These are the activations of a small neural network, seen along a few directions. Each row is one input.
In each table, some parts of the input vary, and every possible input appears once, in random order.
A made-up example of a description, with smaller parts first: one of 4 places along a line, together with either a single point or one of 9 places along a line or (one of 3 separate values, together with one of 5 places around a ring).
Shared parts are said once, and a part with two or three values counts as separate values.
In the rows, zero is written as 128.

Other details of the inputs shift rows strongly along three fixed directions, in all tables alike. That doesn't count.

A family of inputs:
r1: [161 172 102 122 104 135 151 115 140  89 130  97 165]
r2: [127  78 131 102 119 113 136  89 114 166  79 137 121]
r3: [155 164 113 138 121 146 167 128 137  74 127  81 138]
r4: [124 219 158 179 136 132  99 212 156  74 200 129 107]
r5: [132  71 128 111 126 137 129  87 119 167  91 125 108]
r6: [103  85 114 114 115 172 136 136 157 125 123 115 162]
r7: [ 75  80 107 105  97 131 141 101 111 146  79 117  88]
r8: [168 177 142 137 131 104 113 115 138 114 138 129 109]
r9: [101  86 126 107 131 164 161 156 124 118 119 103 165]
r10: [116  70 122 105 124 109 142  82 118 155  84 139 117]
r11: [166 165  94 133  96  96 159  83  98 140  92 114 107]
r12: [104 101 173 137 174  98  87 150  84 150 173 166  56]
r13: [112  98 110 120 132 169 142 139 132 152 114 116 186]
r14: [158 205 131 154 143  86  97 123 120 116 158 144 105]
r15: [116 100 162 121 149 122 112 152 130 156 135 159 136]
r16: [108  78 133  99 124 140 135 108  90 163  79 114 107]
r17: [ 89 110 152 134 167  77  83 132 101 137 164 183  75]
r18: [ 98 129 178 138 177 133  86 196 159 114 182 164 160]
r19: [150 180  96 149 117 140 155 126 142  91 124  97 161]
r20: [114  71 140 123 147 100 117  92  76 158 116 141  42]
r21: [147 165 103 130  71 106 161  99 108 129  87 101  74]
r22: [117  88 128 110 121 175 137 142 154 141 122 117 174]
r23: [ 96  98 140 114 127 126 101 145 131 147 146 159 123]
r24: [102 106 172 123 160 128  93 164  94 162 143 152  90]
r25: [ 98  95 114 101 103 156 134 134 151 123 115 120 172]
r26: [123 114 172 141 168  86  75 128 117 154 153 180  70]
r27: [137  90 145 110 130  89 105  83  94 187 102 158  68]
r28: [128  65 128 112 124 120 149  94 113 173  90 137 118]
r29: [183 171 108 138 110  87 121  67  93 158 116 127  68]
r30: [105  99 107 106 120 167 139 137 133 146 113 117 185]
r31: [106  86 136 119 142 194 144 156 129 132 110  96 156]
r32: [ 93  98 146 127 136 113 120 155 129 142 142 163 133]
r33: [127  75 125 108 126 131 128  80 122 159  88 126 108]
r34: [ 97  69 118 124 120 151 153 130 144 134 108 126 158]
r35: [176 179 109 131 106  63 107  59  86 151 111 138  56]
r36: [ 91  97 137 124 147 118 123 154 116 138 145 156 136]
r37: [113  67 117 116 112 117 152  95 113 166  92 137 114]
r38: [161 178 109 144 117  58 120  64  86 136 111 140  54]
r39: [168 154  94 117 105 102 145  58 113 113 108 110 101]
r40: [ 78  90 137 106 147 219 149 192 156 103 120  87 218]
r41: [150 173 113 136  96 120 163 133 153  89 120 109 166]
r42: [182 168 125 133 110 148 155 125 151 116 119  95 157]
r43: [153 221 150 174 161 129  79 191 154  89 216 142 140]
r44: [163 156  96 119  85 100 141  64 129 118  99 113  93]
r45: [134 210 151 161 150 106 108 195 146  69 200 147 153]
r46: [161 181 145 149 141 128 118 133 118 107 139 111  89]
r47: [126  89 139 118 133 163 148 145 147 145 113 120 176]
r48: [109  81 109 112 132 173 142 126 140 123 128 112 170]
r49: [165 171 123 132 108 124 161 134 154  95 118 109 173]
r50: [116  86 125 115 124 174 132 135 157 132 120 116 165]
r51: [165 184 102 137 109 137 154 132 137 117 119 102 176]
r52: [167 173 116 123  96 138 144 123 157  99 118 102 163]
r53: [100  81 101 107 113 115 139  88  93 164  80 131 123]
r54: [172 172 116 125  97 143 151 129 157 107 120 102 163]
r55: [109  90 140 114 139 192 149 161 124 141 111  97 162]
r56: [ 82  75 107 113 101 139 142 101 114 145  80 114  84]
r57: [ 89 137 153 149 181 146  77 193 147 120 189 161 165]
r58: [ 74 129 166 144 166 126  92 204 161  99 193 171 160]
r59: [113 103 157 115 144 122  97 138 129 149 133 153 127]
r60: [ 93 113 157 144 169 123 104 181 124 130 182 165 132]
r61: [155 177 125 143 118 106 109 115 143 103 151 133  95]
r62: [105  87 117 110 112 172 140 142 154 134 125 117 170]
r63: [ 93 126 162 130 170 131  79 193 134 121 204 170 146]
r64: [164 172 113 126 104 140 144 116 162  93 121 100 157]
r65: [122  86 137 123 136 163 143 141 150 136 112 119 168]
r66: [183 150  99 124 102 111 152  67 107 133 112 107 100]
r67: [ 76 101 144 131 126 143 115 167 121 145 138 137  99]
r68: [ 93 108 153 143 172  84  81 135 104 137 168 183  71]
r69: [155 183  96 130 111 142 142 116 146  96 125  96 166]
r70: [154 187 153 150 151  64  98 120  94 102 169 145  41]
r71: [153 174 128 160 138 104 129 135 127  99 158 133 110]
r72: [109  88 129 121 136 154 147 139 154 121 116 124 173]
r73: [185 152 116 127  98  88 166  80 116 138  89 121 108]
r74: [151 169 110 147 107 130 162 128 160  83 126 106 156]
r75: [159 176 122 142 136 110 113 112 131  97 161 129 106]
r76: [ 98 111 133 122 144 121 100 138 114 155 131 153 142]
r77: [172 163 122 147 116 139 164 132 158  97 124 104 161]
r78: [117 113 162 134 157  91  62 119 119 153 159 180  58]
r79: [160 179  95 138 114 149 142 117 149  97 128  94 162]
r80: [ 71 112 146 125 121 108  97 152 109 144 133 152  74]
r81: [118  74 101 116 127 132 132  80 101 177  85 128 120]
r82: [ 99  93 109 123 130 167 151 146 129 142 116 115 181]
r83: [151 176 139 138 130  99 129 137 110  94 149 117 100]
r84: [156 177  98 153 116 145 158 131 139  99 127  96 161]
Each input here is: one of 6 places around a ring, together with either one of 3 separate values or one of 11 places around a ring.
- The inputs of r35 and r43 match in every part but the place on the ring of 6. If r80 is changed in the same way as r35 into r43, which row does it become? => r4
- The inputs of r23 and r44 match in every part but the place on the ring of 6. If r11 is changed in the same way as r23 into r44, which row does it become? => r38
- The inputs of r78 and r50 match in every part but the place on the ring of 6. If r75 is changed in the same way as r78 into r50, which row does it become? => r48
- Which other rows does r73 become when the place on the ring of 6 takes its other values? List them by row number. => r10, r28, r49, r72, r77
- Which other rows does r12 become when the choice among 3 separate values takes its other values? List them by row number. => r55, r67
- Start at r31 and move only the place on the ring of 6, one step at a time. The first step leads to r46. Which rows follow, in order? => r40, r16, r24, r55

A family of inputs:
r85: [123 137 147 135 157 104  93 135 115 127 157 154 109]
r86: [175 170 111 139 103 117 136  96 134 121 108 105 116]
r87: [ 92 130 138 124 147 176 140 209 175  89 158 121 233]
r88: [126 132 143 147 155 104  96 136 117 130 161 157 104]
r89: [170 170 102 130  98 114 137  93 129 120 115 110 123]
r90: [ 99 105 165 135 173 138  82 162 122 151 164 164 118]
r91: [ 97  48 145 102 134 128 128 115 113 175  99 151 111]
r92: [100  54 106  95 128 171 146 112 123 157  94 112 170]
r93: [127 137 141 130 125 161 128 170 172  97 150 115 178]
r94: [132 120 158 132 151 120 104 138 124 136 149 146 104]
r95: [ 85  52 115 103 127 140 139  97  89 161  89 112  87]
r96: [141  95 101 108  99 150 174  88 123 153  64  98 149]
r97: [109 138 129 136 115 147 152 160 125 106 123 107 138]
r98: [156 171 136 140 131 100 114 131 119 131 147 143 111]
r99: [163 187  95 137  84 116 161  94 121  95 103  91  86]
r100: [123 143 144 132 144  72  83 109 111 142 153 173  68]
r101: [144 174 114 145 116 129 138 137 157  94 149 121 155]
r102: [142 141 114 136 116 117 151 122 133 121 120 124 142]
- Describe the family of inputs behind these rows. => one of 3 separate values, together with either a single point or one of 5 places along a line
- The inputs of r96 and r86 match in every part but the choice among 3 separate values. If r87 is changed in the same way as r96 into r86, which row does it become? => r100
- Which other rows does r95 become when the choice among 3 separate values takes its other values? List them by row number. => r97, r99
- Start at r88 and move only the place on the line of 5, one step at a time. The first step leads to r85. Which rows follow, in order? => r92, r90, r94

A family of inputs:
r103: [119  80 134 125 148 185 147 147 144 139 123 110 165]
r104: [166 137  82 100  53 142 194  74 148 116  50  73 152]
r105: [ 89  75 139 123 161 136  81 135 143 143 160 168 148]
r106: [195 225 159 165 138 108  91 146 140 115 173 133  94]
r107: [117  71 115  98  91 140 154 100 145 157  70 121 150]
r108: [ 66 102 109 109 132 173 121 163 148 112 143 121 195]
r109: [163 204 126 149 140  96  89 123 142  85 183 142 104]
r110: [130 149 147 131 137 108  95 123  92 145 139 135  56]
r111: [161 218 115 171 135 121 134 160 152  67 181 117 160]
r112: [109 104  97 120 129  79 120  61  76 150 104 144  56]
r113: [ 91  79 146 127 138 156 145 172 162 125 135 140 176]
r114: [168 196  84 140  92  86 145  75 102 114 105 110  92]
r115: [ 96 149 124 147 145 143 113 187 148 111 174 142 184]
r116: [128 103 148 112 173 103  94 124 114 161 149 176 164]
r117: [156 187 126 145 119 117 134 127  99 120 125 108  88]
r118: [123  62 115  94  96 117 153  63 116 149  68 122  91]
r119: [106  86 101 107 118 158 125 113 153 144 111 131 183]
r120: [ 93 126 165 128 136  76  81 144 101 145 151 174  54]
r121: [108 105 126 114 113 110 142 107 110 122 106 125  91]
r122: [113  92 130 127 129 140 131 126  99 168 106 125 107]
r123: [140 169 131 146 141 149 141 155 120  93 143  97 126]
r124: [102 102 129 134 121 148 165 166 145 109 124 118 169]
r125: [123 134 100 112 109 153 124 120 155 112 126 114 174]
r126: [178 212 124 154  95 133 170 165 178  85 138 102 180]
r127: [ 67 108 171 138 164  94  92 177 109 125 168 175  83]
r128: [127  94 158 121 157 105  75  95  88 166 136 154  33]
r129: [136  51 130 107 134 134 124  65 100 182  82 124  79]
r130: [103 126 159 155 181  95  61 156 134 139 202 197 103]
r131: [208 220 134 148 110  90 106  90 111 123 134 117  48]
r132: [ 94  61 101 108 121 140 131 100 130 173 101 144 156]
r133: [181 145 134 114 113 105 171 109 131 130  93 119 168]
r134: [192 167 107 136  96 133 164  91 126 140  92  92 116]
r135: [121  85 169 107 182 168 121 178 131 152 141 137 203]
r136: [117 136 158 139 142 162 128 200 190  85 169 131 195]
r137: [146 159  83 120  64 149 211 120 141  91  67  66 177]
r138: [123 122 142 127 146 133 112 122 100 129 136 120  78]
r139: [ 81 124 118 124 147 161 115 166 150  88 166 122 177]
r140: [146 170 134 149 108  94 141 142 123 122 131 135 108]
r141: [112  60 120 119 134 151 151 105  96 161  93 112 110]
- Describe the family of inputs behind these rows. => one of 3 separate values, together with either a single point or (one of 2 separate values, together with one of 6 places around a ring)
- The inputs of r141 and r124 match in every part but the choice among 3 separate values. If r135 is changed in the same way as r141 into r124, which row does it become? => r133
- Which other rows does r130 become when the choice among 2 separate values takes its other values? List them by row number. => r132
- Which other rows does r131 become when the choice among 3 separate values takes its other values? List them by row number. => r104, r125
- Which other rows does r129 become when the choice among 2 separate values takes its other values? List them by row number. => r106

A family of inputs:
r142: [134 147 115 129  94 183 162 169 182  69 139  84 185]
r143: [142 129 113 125  88 114 143  90 127 109  89 109  86]
r144: [193 200 110 154 124 128 167 120 133  71 128  86 159]
r145: [121 131 143 129 156 134 112 161 106 136 152 138 154]
r146: [195 214 160 149 124 108 129 149 131 117 143 112 118]
r147: [160 161 113 112 123 183 138 148 181 114 129 102 245]
r148: [125 176  94 143  92 172 170 154 162  87 118  82 167]
r149: [152 110  97 109  89  83 178  56 109 138  81 127  94]
r150: [ 77  39 159 112 158 183 109 167 136 139 123 131 143]
r151: [215 196 110 136 116 137 142 100 173  98 140 104 175]
r152: [ 57  67  97  95 119 152 126 123 106 153 100 120 146]
r153: [ 95  70 119 103 133 119 101  95 147 145 116 161 150]
r154: [104 136 133 144 147  96 106 142 119 100 159 155 121]
r155: [ 76  64 124  95 102 158 127 141 123 156  92 124 135]
r156: [146 112  75 121 106 154 168  70 101 149  72  78 128]
r157: [107 132 145 143 150 162 117 168 129 136 149 127 120]
r158: [124 139 151 133 155  90  60 132 153 132 195 195 117]
r159: [174 117 119 118  99 159 162 100 131 124  95  83 117]
r160: [131 158 121 142  98 165 174 173 179  92 124  92 208]
r161: [146 139 177 145 175  73  95 138 103 145 178 181  67]
r162: [165 193 102 128  89 117 185 134 141  95 107 101 174]
r163: [122 139 178 144 165 177 130 211 180  84 166 113 199]
r164: [136  88  89 111  96  98 122  42 126 184  79 154 114]
r165: [154 190 152 140 110  75 113 134 121 128 138 141  91]
r166: [103 126 146 117 145 103  59 142 142 156 167 190 142]
r167: [148 133 117 124 120 134 152  84 109 122  91  97  82]
r168: [157 130 116 121 116 137 154  84 110 131 105  97  82]
r169: [169 128 125 125 129 102 166  84 111 129  88 119 109]
r170: [154 148 112 134 133 179 170 159 153  80 146  85 216]
r171: [ 94 148 116 149 138 116  97 148 121 125 161 142 110]
r172: [ 92 141 155 139 150 105  82 155 126 116 185 166  67]
r173: [ 86  68 143 114 127 112 125 121 129 141 105 145 112]
r174: [107  55 144 115 135 154 143 130 125 178  93 125 142]
r175: [191 179 133 152 140  96  90  99 137 152 148 157 112]
r176: [141 205 120 171 128 109 125 170 140  86 177 136 153]
r177: [115 105 183 132 168 147 107 187 148 129 173 144 146]
r178: [106  75 112 108 113  93 157  81 111 141  79 142 108]
r179: [168 185 117 152 119  55 120  92  99 107 156 146  68]
r180: [122 130 159 135 131 103 113 152 143 120 161 150 109]
r181: [ 84  89 179 140 187 134  98 200 129 158 174 181 146]
r182: [136 169 115 139 108  85 128  83 112 104 115 125  46]
r183: [100  58 135  94 142 143 149 129 105 176  91 136 156]
r184: [113  95 128 121 155 133 107 110 102 144 143 130  96]
r185: [129 122 157 144 140 160 108 174 136 138 145 129 124]
r186: [131 171 142 141 158 118  87 146  98 132 166 134  98]
r187: [ 85  82  89 106 116 156 145 113 130 120 118 107 149]
r188: [157 109 109 136 128  94 135  67  72 174  94 134  81]
r189: [149 132 101 126 129 127 141  75 102 120 100  96  98]
r190: [126 186 117 141 121 122 130 169 128  92 156 124 175]
r191: [ 53  51 135 115 144 137 131 167 134 159 126 165 164]
r192: [ 35  60 132  97 132 162 113 163 122 153 120 141 139]
r193: [138 122 112 106 107 148 154  92  99 154  78  94 101]
r194: [146 161 182 140 150 103  67 158 100 151 163 158  53]
r195: [102 108  96 118 117 103 125  77 104 123 102 123  83]
r196: [ 91  77 103 113  88 190 164 149 157 128  87  95 179]
r197: [187 172 140 142 149  89  90  90 139 127 144 153 108]
- Describe the family of inputs behind these rows. => one of 2 separate values, together with one of 4 places along a line, together with either a single point or one of 6 places around a ring
- The inputs of r156 and r184 match in every part but the place on the line of 4. If r171 is changed in the same way as r156 into r184, which row does it become? => r187
- The inputs of r146 and r174 match in every part but the place on the line of 4. If r145 is changed in the same way as r146 into r174, which row does it become? => r188
- Which other rows agree with r176 in the place on the line of 4 and the choice among 2 separate values? List them by row number. => r148, r160, r164, r171, r191, r196
